Each row below holds a small network's activations on one input, seen along a few directions.
Each table varies a few parts of the input and shows all the possible inputs, shuffled.
Descriptions start from the smaller parts, as in this example, which fits no table here: one of 8 places around a ring, together with either a single point or one of 9 places along a line or (one of 3 separate values, together with one of 6 places along a line).
Shared parts are said once, and a part with two or three values counts as separate values.

Other details of the inputs vary at random and push rows far along three fixed directions, the same in every table; ignore that.

Table:
r1: [ 28  10  -2 -31   1  12   2  20 -18  27   7]
r2: [ 38   1   7   0 -14  -5 -44 -23 -36   1 -33]
r3: [-12   0  16  35  37   0 -12 -13  34 -44  15]
r4: [ -3  -5  10  16  43 -10  -5  20  35  -7  35]
r5: [-14  14  -7 -45 -31  42  22   8 -27  20 -12]
r6: [-21   0  -5 -38 -24  27  26   3 -13  17  -7]
r7: [  2 -23   3  43   4 -24  -2   9  11 -26 -26]
r8: [-24   9  -6   8   4  -9  27  14  35  -8  16]
r9: [-13  10 -13  -4 -21  -5   6 -21 -20  -9 -44]
r10: [ 17  46   0  36  13 -44 -14 -34   9 -11  -4]
r11: [-16 -32   3   1  -3 -28  32  20  34 -20  19]
r12: [  4 -10   3   5 -23   5 -34  -9 -19  -1   4]
r13: [  5   7  -2 -13  28   7   2  20  26  27  34]
r14: [  9  -8  12 -26  34   8  -1  22   7  10  27]
r15: [-10  14 -18 -21 -12  12  -4 -14 -23  22 -26]
r16: [ 27  10 -11 -27  -6  16 -40 -32 -58  48 -17]
r17: [-27 -28  -8 -16   7  23  19  32   7  20  33]
r18: [ 31  54  -1 -48  31  18   7  16 -11  36  22]
r19: [-20  11 -18   0   8  -6  23  20   9  -1  20]
r20: [  5  26   8  23  -1 -25   0 -41 -21  -2 -10]
r21: [ -8 -13   4 -23  -1   8  31  39  28   9  46]
r22: [ 37  22  16  -9  53 -13 -14  -9  15  19  11]
r23: [ -3 -18   7  13 -18  22   8  29   1   3   5]
r24: [  8 -19   5 -26 -26  13 -20 -18 -44  17  -3]
r25: [  1 -22   9  21 -37 -21 -35 -33 -24 -22 -18]
r26: [-21 -54   4   1 -45  16  27  25 -18 -11 -15]
r27: [ -9 -13 -11 -12   5  17  28  57  19  12  38]
r28: [ 36   5   2 -29 -12  12 -48 -19 -48  20 -14]
r29: [-21 -32   7  34  -5 -45  15 -15  35 -27   4]
r30: [-26 -54 -12  -4 -33  14   2  30 -20 -12 -12]
r31: [ 17  26  26 -10  50  35 -10   3  25 -11  38]
r32: [ 41  62   8 -15  29  46 -34 -20  18  20   1]
r33: [ 24   8  -7 -18 -48  42 -19   0 -61  47 -12]
r34: [ -2 -39  10  22 -36 -20 -12 -12 -14 -32 -28]
r35: [-32 -29 -11  29  -5   4 -21 -27 -13 -40 -17]
r36: [-36  -4  -7   2 -41   7  25  -8  -9 -14 -22]
r37: [-31 -50   4  14 -33 -13   2 -12 -12 -21   2]
r38: [ -7 -14  12   6   9  -7  41  47  44 -12  40]
r39: [ 36   7  14  -8 -10  -5 -44 -28 -27   2 -10]
r40: [-17 -32  -3  -3  17  -3   1  20   5  -5  16]
r41: [ 10   2  18  50  25 -44 -30 -29  25 -25   7]
r42: [  4 -21   2  28 -54 -13  -7 -23 -37  -4 -36]
r43: [  2  29  12 -25  42   4  42  37  55   1  37]
r44: [-26  -8 -21 -28 -16  61   4  14   0   8  -5]
r45: [ 35  78   2   8  37   1 -24 -18  14  14 -10]
r46: [-57 -60  -9 -32  -2  47  32  35  -5 -26  15]
r47: [ 17  46  -2   4  50 -23   2   3  38   1   6]
r48: [ 2 -3 20 -2 30  0 15 12 32  8 37]
r49: [-14 -40   5 -23 -44  40   8  32 -21   4  13]
r50: [ 25  49   7 -43  45  24  14  14 -14  39  25]
r51: [ -6 -32   1  11 -30 -25  -9 -44 -30  -4 -26]
r52: [-11 -21   5   3 -10  11 -18 -36 -25 -31 -19]
r53: [  1  34 -14 -25  17  20  10  19  12  27  21]
r54: [-25 -47  -8  49 -35 -15   4   6  -7 -27 -30]
r55: [ 21  15   0  10  -2 -15 -27 -32  -3  21   2]
r56: [-11 -22 -10  -5 -41  13 -18 -28 -47  27  -8]
r57: [18  1 23 -3  1 28 12 33 10 11 18]
r58: [17 46 10 -5 18 -8  5 -7 24  8 12]
r59: [-39  -5  -7   8  30   1  49  39  27  -8  37]
r60: [ -7 -32   1 -12 -41  18  24  23 -27   7 -10]
r61: [ 13  -9  -2  18 -21   1 -38  -7 -22  -2 -18]
r62: [ 14  -5  11  20   3 -35  14   5  21 -19   2]
r63: [ 13  -7   7  17  -2 -42 -10 -38   8  -8 -13]
r64: [-27   7   8 -15   9  15  40  24  37   1  21]
r65: [ 57  28  21  25  28 -20 -30 -15   2  -1 -27]
r66: [ -8 -24  11  22  -8   1  -4  24  19 -21  12]
r67: [ 37  25  -8 -15 -35  16 -32 -15 -49  43  -5]
r68: [ -6 -11 -10 -18 -21  10   8  19  -2  21  27]
r69: [-20 -34  -2  34  -3 -26 -16   4  14 -34   2]
r70: [-17 -31   1   3  24 -30  28  16  42 -15  14]
r71: [ 31  13   2 -30  13  23 -41   9 -25  26   8]
r72: [-28  15  -5  15  -8   2  20   5  20 -15  -7]
r73: [ -3  -4  -1  29  28 -11 -33 -35  -2 -39 -23]
r74: [  2   8   0   6 -24  18 -19 -43  -4 -14 -35]
r75: [ 22  47  -2 -48  -7  33   5   5 -30  43  26]
r76: [ 31  57  -1 -21  44  11  -7  -4 -20  37  12]
r77: [-31 -44 -17  -9 -37  35  32  53 -18  14   7]
r78: [ 32   9  -7  -2 -15 -34 -32 -39 -30  11 -27]
r79: [ -2 -14 -17  -9 -11 -14  -4   4  -9  10  -1]
r80: [ 10  48   5  40  50 -42  -3 -17  46 -30 -24]
r81: [-20 -24  -6  22 -28  -8   0 -42   7 -45 -48]
r82: [-13   3  11  44  15 -57  23 -31  15 -40 -13]
r83: [-20  -9 -23 -54 -11  75   8  24 -10  21  -5]
r84: [-51 -21 -12  39 -31 -31  18 -24  15 -32 -28]
r85: [ 16 -15  -4  18 -36 -19 -15 -24 -45  -1 -51]
r86: [ 51  36   7   6  26   0 -23   7  -9  24 -10]
r87: [-43 -25 -13 -24 -23   4  56  31   0 -11  18]
r88: [ -4  29  11  36  37 -29  17  -8  27 -14  19]
r89: [-14   8 -11 -46   6  21  33  30   4  20  13]
r90: [ 24  51  16  13  60 -35  -2 -18  48 -10 -11]
r91: [ 24  20  -8  -7  14  -5 -15   6   9  23  23]
r92: [  5  23 -27 -21 -22   1 -13 -20 -54  25 -21]
r93: [ -7  31  -3  15  28 -12   3  -3  35  -2   0]
r94: [-28 -24  -6   6   6   4  17  -2  34 -39 -26]
r95: [  2  -8  -4  17  24 -36  -5  -9  25  -4  -1]
r96: [ 12  -1  -3  26  18 -36   0  11  20 -13  -4]
Description of these inputs: one of 6 places around a ring, together with either one of 2 separate values or one of 5 places along a line or one of 9 places around a ring.
- Changing only the place on the ring of 6 turns r3 into r31. The same change can be made to r23. Which row results? => r57
- Changing only the place on the ring of 6 turns r37 into r14. The same change can be made to r20. Which row results? => r50
- Changing only the place on the ring of 6 turns r15 into r93. The same change can be made to r96. Which row results? => r27
- A walk changes only the place on the ring of 9. It starts at r13 and steps to r17. List the rest of the walk in order. => r4, r69, r61, r54, r77, r27, r91
- Which other rows does r83 become when the choice among 2 separate values takes its other values? List them by row number. => r73
- Which other rows does r77 become when the place on the ring of 6 takes its other values? List them by row number. => r33, r42, r60, r85, r86
- Which other rows does r30 become when the place on the ring of 6 takes its other values? List them by row number. => r2, r34, r49, r61, r66
- A walk changes only the place on the line of 5. It starts at r50 and steps to r18. List the rest of the walk in order. => r89, r90, r9
- A walk changes only the place on the line of 5. It starts at r76 and steps to r92. List the rest of the walk in order. => r47, r15, r80

Table:
r97: [  8 -16 -22 -18 -45   8  -9  -4 -72  32 -36]
r98: [-12   7   1  -7  29 -12   8 -20  24 -26  -2]
r99: [  3  11 -21 -22 -16  10 -32 -44 -49  10 -35]
r100: [-12 -12 -15 -17 -27   2 -19 -61 -58  -4 -50]
r101: [-41 -17 -23   0 -30   6  -2 -25 -22 -14 -15]
r102: [-53 -15   3 -10  21  24  46  19  38 -22  44]
r103: [-16 -24 -20  21 -37 -24   6  -2  -9   3 -24]
r104: [-15 -14 -15 -17   8  -2  28  43   7  11  19]
r105: [  5   2  -7  26 -33  -6 -24 -38 -12 -12 -52]
r106: [ 25  22  10 -23  29  38   5  28   5  10  -3]
r107: [ -4   4  10  30 -36   3  -7 -41 -14 -24 -30]
r108: [-35 -30 -33   0 -60  -7   5  -4 -48  11 -14]
r109: [ -1   3 -17 -11 -48 -26 -24 -71 -54  24 -37]
r110: [ -5   2  -7  40   6 -21 -13 -15  26 -24 -30]
r111: [ 23 -26  25  52  12 -47 -29 -14  16 -24  18]
r112: [ 37  69  20 -14  62 -19  -2  -8  39  19  46]
r113: [-41 -42 -37 -41 -58  32  25  30 -43  41   2]
r114: [-41 -34 -11 -14  25  24  37  51  20 -14  10]
r115: [ -3   6  14 -19  52 -20  35  20  34   0  30]
r116: [31 52 10  7 45 -3 -6 13 18 29 41]
r117: [-17   9   4  14  22  28  16  35  33  -8  26]
r118: [-21 -10   1  13  16 -56  25 -12  27 -29   2]
r119: [-20   4 -14  -1 -29  -4 -18 -62 -30 -13 -26]
r120: [-31 -12 -21 -61 -32  56   9 -13 -33  30   0]
r121: [-44 -20 -12  -5  -2  33  35  55  29 -14  22]
r122: [  9   3  10 -27 -15   7  27  25   0  10   4]
r123: [  7  15   5  58   8 -45  -3 -11  18 -16  -1]
r124: [ 31 -31  19  42  17 -52 -30 -12  16 -27   7]
r125: [-39 -17   1  22 -10 -37  27 -21   9 -20  15]
r126: [-12 -55  14  25   5 -13 -20   4  17 -44   0]
r127: [-26   6  -7 -16   5  35   7   1  -6   8  23]
r128: [ 50  56  10 -15   3  12 -14   7  -7  37  12]
r129: [ 12  32  -7  32  -6  -3 -46 -51 -32   2 -28]
r130: [ 30  36   1  35 -20 -12 -43 -51 -17 -14 -46]
r131: [-19  -7 -20 -31   0  36   5  25 -14  11  -1]
r132: [ 16 -14  24  12   8  16 -45  -7  -5  -6  14]
r133: [ 46  50  16  -1  73  12 -15  18  30   6   3]
r134: [ 27  41  23  38  15 -23 -15 -36  35 -35 -20]
r135: [-12 -22  -2   0 -57 -11  18 -10 -14   3 -25]
r136: [-22 -23  -5 -43 -41  50  27  21 -21   0 -14]
r137: [ -2  -4   0  28  27 -60   7 -20  10 -20 -14]
r138: [ 53  50   9 -18   7  11 -15   5   0  46   3]
r139: [ 49  58  29 -14  11  18  -1   3   3  35  28]
r140: [-29 -23   1  -3  12  20  45  56  45 -30   9]
r141: [-51 -27 -25 -21 -24  40  23  34  -8   1  12]
r142: [ 47   9  19 -29  15  44 -58  -4 -15  31  17]
r143: [-26 -11 -19  11 -27 -31   5 -21 -17  -5  -4]
r144: [-33 -25 -29 -46 -36  23  23  14 -30  39  13]
r145: [ 58  72   9  -6  41   0 -20  15  16  38  28]
r146: [-13   7  -2  21   5 -28   7 -16   2   0  16]
r147: [-11   5 -11  17  13  -5 -11  -9  19  -7 -14]
r148: [ -9 -37  18 -11  12  33 -12  37  20 -11  39]
r149: [ 27  11  15 -34  -7  15  16  17 -20  25  -4]
r150: [ 54   4  17 -22   3  18 -45   4 -26  38  34]
r151: [  6   7  -7  36   8 -26 -21 -18   8 -29 -39]
r152: [  4 -14 -15 -15 -59   2   0  -3 -53  17 -35]
r153: [ 32  45   4 -39  55  29 -19  -6  -8  27   6]
r154: [ -7 -60  11  -4   4   3  15  49  29  -3  49]
r155: [-33 -81  13  50   1 -33  -7   1  22 -68 -14]
r156: [ 38  55  15  -3  13  42 -22  -4  -4  22   7]
r157: [ 44 -23  18  30   8 -39 -44 -27 -15  -9  -8]
r158: [ 17  19  14  57  -4 -44  -3 -19  16 -18 -10]
r159: [-59 -42 -16  43   1 -41  21 -19  43 -55 -19]
r160: [  2   2  24  -7  38  16  35  34  45 -26   7]
r161: [ -7  -3   3 -36 -46  31  29  26 -19  24  15]
r162: [  8   7   0   3  33 -16  25  49  37   0  22]
r163: [ -8 -14  -8 -14  23  -4  28  42   4  12  16]
r164: [  6  12  -2  28  30 -65  -3 -23  21 -20  -8]
r165: [ 42  44   6 -50 -22  63 -24 -18 -32  47 -15]
r166: [-16 -30   5  -4   8  -3  52  60  25  -9  12]
- What do these inputs look like to the network? => one of 2 separate values, together with one of 5 places along a line, together with either a single point or one of 6 places along a line
- Changing only the place on the line of 5 turns r118 into r112. The same change can be made to r151. Which row results? => r121
- Which other rows does r102 become when the place on the line of 5 takes its other values? List them by row number. => r98, r100, r119, r120
- List by row number the other rows that have the place on the line of 5 and the choice among 2 separate values in common with r128. => r108, r112, r143, r145, r150, r161
- Which other rows does r102 become when the choice among 2 separate values takes its other values? List them by row number. => r125
